These are the activations of a small neural network, seen along a few directions. Each row is one input.
Each table varies a few parts of the input and shows all the possible inputs, shuffled.
Descriptions start from the smaller parts, as in this example, which fits no table here: values(2) and (point or ring(9) or (line(6) and ring(8))).
Shared parts are said once, and a part with two or three values counts as separate values.

Other details of the inputs vary at random and push rows far along two fixed directions, the same in every table; ignore that.

A family of inputs:
R1: [-0.70  1.30  3.94  2.57  4.04 -1.83  2.30 -0.83  0.83 -3.59  3.73 -2.68]
R2: [-1.20  1.33 -1.37 -3.95 -3.96  0.19 -0.82  0.01 -2.55 -0.76  0.15  0.22]
R3: [ 5.21 -2.72 -3.29  1.30  2.69  4.27 -0.19 -4.70  1.20  4.74 -2.42  2.69]
R4: [-1.57 -0.32 -0.86 -1.46 -4.98 -0.03  0.08  1.34 -0.98 -0.48  0.72  1.19]
R5: [ 4.97 -3.51  0.70  4.31  9.26  2.02  4.64 -5.42  1.18  2.11  4.20 -3.06]
R6: [ 5.34 -6.46 -5.43  0.32  0.65  4.53  2.06 -3.76 -0.73  5.86  0.65  1.23]
R7: [ 5.45 -6.32 -5.16  0.38  0.42  4.40  2.32 -3.79 -0.78  6.24  0.52  1.11]
R8: [-1.01  2.33  0.03 -0.37 -2.51  0.34 -2.50 -0.03  0.87 -1.04 -2.64  2.98]
R9: [-0.81  3.88  5.23 -2.12  3.82  1.29  3.96 -1.36 -1.53 -2.31  6.98 -2.38]
R10: [-0.88  1.21  4.83  2.26  4.27 -1.24  2.46  0.11  0.20 -2.58  3.34 -2.87]
R11: [-1.50  1.36 -1.46 -3.89 -4.01  0.23 -0.87 -0.18 -2.48 -0.61  0.28  0.08]
R12: [-0.59  2.19  5.99  0.32  3.05  0.96  5.10  0.40 -0.46 -2.33  7.31 -1.16]
R13: [-0.70  2.32  0.16 -0.46 -2.54  0.25 -2.49  0.03  0.85 -1.14 -2.73  3.04]
R14: [-1.46  0.09 -0.55 -0.15 -2.16 -1.53 -1.23  2.62 -0.27 -0.37 -2.60 -0.44]
R15: [-0.46  3.19  5.16  0.40  4.86 -0.07  2.23  0.55  1.22 -1.50  3.16 -0.09]
R16: [-1.48  1.21 -0.44 -1.06 -1.88 -0.93 -2.10  1.58  0.76 -0.21 -2.19  1.91]
R17: [-1.80 -0.04 -0.88 -0.17 -2.04 -1.30 -1.65  2.49  0.13 -0.61 -2.26 -0.41]
R18: [-1.27  0.49 -0.68 -0.90 -2.04 -1.47 -2.12  2.59  0.69 -0.01 -1.82  0.28]
R19: [-1.24 -0.33 -0.77 -1.50 -4.94 -0.06  0.11  1.54 -1.09 -0.64  0.62  1.34]
R20: [-1.88 -0.45 -0.64  0.97 -2.65 -2.23 -1.61  1.25 -0.52 -0.87 -2.16 -0.89]
R21: [-0.75  1.58  4.04  2.84  4.09 -1.88  2.76 -0.66  0.26 -3.12  3.50 -2.66]
R22: [-1.92 -0.76 -0.74  0.77 -2.56 -2.14 -1.90  1.15 -0.25 -1.30 -2.03 -0.88]
R23: [-0.01  4.29  5.64  1.07  4.24  1.19  1.81 -1.07  1.33 -2.32  2.69  0.99]
R24: [-0.57  3.86  5.35 -2.15  3.94  1.19  4.12 -1.15 -1.88 -2.41  6.79 -2.30]
R25: [-1.16  1.21 -0.32 -1.15 -1.91 -1.02 -2.08  1.64  0.72 -0.33 -2.28  1.97]
R26: [-1.42  1.52 -0.30 -0.87 -2.01 -0.98 -1.82  1.65  0.51  0.21 -2.34  1.88]
R27: [-1.68  0.10 -0.66 -0.14 -2.25 -1.47 -1.39  2.45  0.09 -0.27 -2.39 -0.53]
R28: [-1.53  1.36 -0.55 -0.91 -1.77 -0.87 -2.08  1.71  0.53 -0.14 -2.19  2.01]
R29: [-1.05  2.49 -0.08 -0.22 -2.40  0.40 -2.50  0.10  0.66 -0.97 -2.62  3.08]
R30: [ 4.20 -5.69 -3.64  2.12  2.72  1.55  0.20 -3.25  0.28  3.50 -1.54 -1.16]
R31: [-0.21  2.48  4.93  0.57  4.78 -0.60  2.25  1.55  1.16 -1.31  3.60 -1.73]
R32: [ 4.09 -5.38 -4.53  2.82  2.64  1.03  0.53 -4.19  0.40  3.18 -1.25 -1.02]
R33: [-1.74 -0.20 -0.76 -0.32 -2.16 -1.37 -1.69  2.35  0.35 -0.69 -2.26 -0.53]
R34: [ 4.02 -5.22 -4.68  2.99  2.76  1.12  0.57 -4.04  0.18  3.26 -1.24 -0.91]
R35: [-1.99 -0.59 -0.87  0.93 -2.45 -2.06 -1.87  1.30 -0.48 -1.22 -2.03 -0.77]
R36: [ 4.48 -4.38 -3.97  0.65  3.19  2.34 -0.10 -1.76  1.02  5.09 -1.38  0.11]
R37: [-1.58  1.50 -1.59 -3.70 -3.85  0.34 -0.89  0.01 -2.78 -0.54  0.30  0.21]
R38: [-0.96  0.49 -0.57 -0.98 -2.06 -1.55 -2.10  2.67  0.64 -0.13 -1.90  0.35]
R39: [-1.42 -0.20 -0.66 -0.41 -2.17 -1.44 -1.67  2.43  0.31 -0.82 -2.35 -0.46]
R40: [-1.21  0.79 -0.56 -0.72 -2.14 -1.57 -1.83  2.68  0.43  0.42 -1.94  0.27]
Each input here is: line(5) and (values(2) or line(6)).
The inputs of R8 and R13 match in every part but the line(5) part. If R33 is changed in the same way as R8 into R13, which row does it become?
> R39
The inputs of R10 and R22 match in every part but the line(5) part. If R24 is changed in the same way as R10 into R22, which row does it become?
> R11
Which other rows does R36 become when the line(6) part takes its other values? List them by row number.
> R17, R28, R29, R34, R35
Which other rows does R11 become when the values(2) part takes its other values? List them by row number.
> R4
Which other rows does R36 become when the line(5) part takes its other values? List them by row number.
> R18, R31, R38, R40
Which other rows does R12 become when the values(2) part takes its other values? List them by row number.
> R24

A family of inputs:
R41: [-1.93  1.45  2.43 -0.06 -0.66 -1.77  1.54  1.63 -0.79 -2.27  2.43 -1.29]
R42: [-2.32  2.32  2.39 -0.22 -0.21 -1.38  0.87  0.74 -0.59 -2.69  2.57 -1.01]
R43: [ 5.02 -5.29 -4.73  1.58  3.61  2.39 -0.27 -2.90  0.75  5.23 -3.41 -0.55]
R44: [-1.60  3.74  3.44 -1.29 -0.35 -0.48  0.96  1.41 -0.04 -1.93  1.98  1.01]
R45: [-2.40  1.76  3.10  0.38 -0.71 -1.57  1.49  1.18 -1.14 -2.73  2.14 -1.66]
R46: [ 4.43 -4.24 -4.87 -0.73  0.85  3.54 -0.09 -2.77  0.17  5.21 -1.35  1.29]
R47: [-0.87 -1.03 -2.90  1.53 -4.44 -1.84 -3.67  1.16  0.82  0.00 -5.59  1.33]
R48: [ 2.99 -2.65  0.85  1.28  5.07  2.09  3.85 -1.85  0.12  1.99  4.13 -2.22]
R49: [-0.84 -1.37 -3.12  1.02 -4.09 -2.32 -3.74  1.71  0.83  0.16 -5.03  2.04]
R50: [-0.98 -0.37 -3.51  0.16 -3.77 -2.39 -3.57  1.53 -0.46  0.89 -5.33  0.65]
R51: [ 3.12 -1.04  1.09  0.82  6.27  2.57  3.26 -3.92  0.53  1.24  4.27 -1.19]
R52: [-1.07  0.20 -3.78 -1.67 -5.31 -0.42 -2.65  0.53 -1.20  0.77 -3.47  2.34]
R53: [-0.92 -0.51 -3.11  0.14 -3.93 -2.05 -3.58  1.27 -0.43  0.65 -5.78  0.30]
R54: [-1.12 -1.40 -3.64 -1.54 -5.55 -0.63 -2.71  1.29 -1.33  0.31 -3.32  0.68]
R55: [-2.07  2.52  2.94 -1.23 -0.18 -0.35  0.14  1.07 -0.08 -2.96  2.10 -0.68]
R56: [-2.07  3.17  3.25 -1.28 -0.28  0.05  0.28  1.43 -0.11 -2.73  1.90  0.01]
R57: [ 3.56 -0.31  2.44  0.83  6.27  3.71  3.66 -3.64  0.29  1.83  3.54 -0.05]
R58: [ 4.04 -5.29 -5.23 -0.20  0.56  2.60  0.04 -2.56 -0.21  4.74 -1.00  0.00]
R59: [-1.95  3.66  3.92 -1.26 -0.56  0.19  0.53  1.78 -0.23 -2.19  1.59  0.73]
R60: [ 4.15 -4.64 -5.04 -0.74  0.69  2.98 -0.34 -2.90  0.15  4.71 -1.19  0.61]
R61: [-2.22  2.82  3.19 -0.79  0.10 -0.63  0.39  0.19 -0.32 -3.19  2.22 -0.68]
R62: [-1.93  3.48  3.40 -1.48 -0.77 -0.10  0.47  2.07  0.12 -1.43  1.85  0.90]
R63: [-2.93  2.53  2.95  0.12  0.92 -2.45 -0.55  2.87  0.82 -2.36  0.19 -1.13]
R64: [-2.32  1.80  2.51  0.42 -0.63 -1.78  1.57  1.30 -1.07 -2.34  2.40 -1.39]
R65: [-1.72  2.59  2.52 -1.24  0.00 -1.00  0.55  0.69  0.12 -2.64  2.48 -0.40]
R66: [-1.74  3.26  2.79 -1.31 -0.12 -0.63  0.70  1.07  0.10 -2.44  2.29  0.30]
R67: [ 4.65 -3.54 -4.76 -0.01  0.90  3.48  0.43 -3.63 -0.56  5.54 -1.97  2.28]
R68: [ 3.04 -1.87  1.48  1.34  6.09  2.54  3.52 -3.76  0.09  1.01  4.15 -2.07]
R69: [-0.91 -0.87 -3.29  1.59 -4.24 -2.18 -3.72  1.45  0.70  0.27 -5.13  1.68]
R70: [-1.13 -1.83 -3.49 -0.87 -5.88 -1.07 -1.90  1.83 -1.78  0.65 -3.39  0.30]
R71: [-2.76  2.47  3.79  1.89  0.59 -2.04 -0.47  2.42  2.03 -3.73  0.07 -0.50]
R72: [ 2.67 -2.30  2.01  3.26  7.67  1.57  2.56 -2.02  2.95  1.30  2.47 -0.95]
R73: [ 3.23 -1.88  0.92  0.80  5.74  2.05  3.50 -3.05  0.46  1.29  4.34 -1.70]
R74: [-2.23  3.47  3.43 -0.83  0.01 -0.21  0.54  0.54 -0.37 -2.97  2.02  0.02]
R75: [-0.85 -0.83 -3.38 -0.41 -3.67 -2.49 -3.59  1.84 -0.34  0.77 -5.16  0.98]
What do these inputs look like to the network?
> ring(5) and (values(2) or line(5))
The inputs of R61 and R65 match in every part but the ring(5) part. If R68 is changed in the same way as R61 into R65, which row does it become?
> R73
List by row number the other rows that have the ring(5) part in common with R48.
> R46, R58, R60, R62, R63, R72
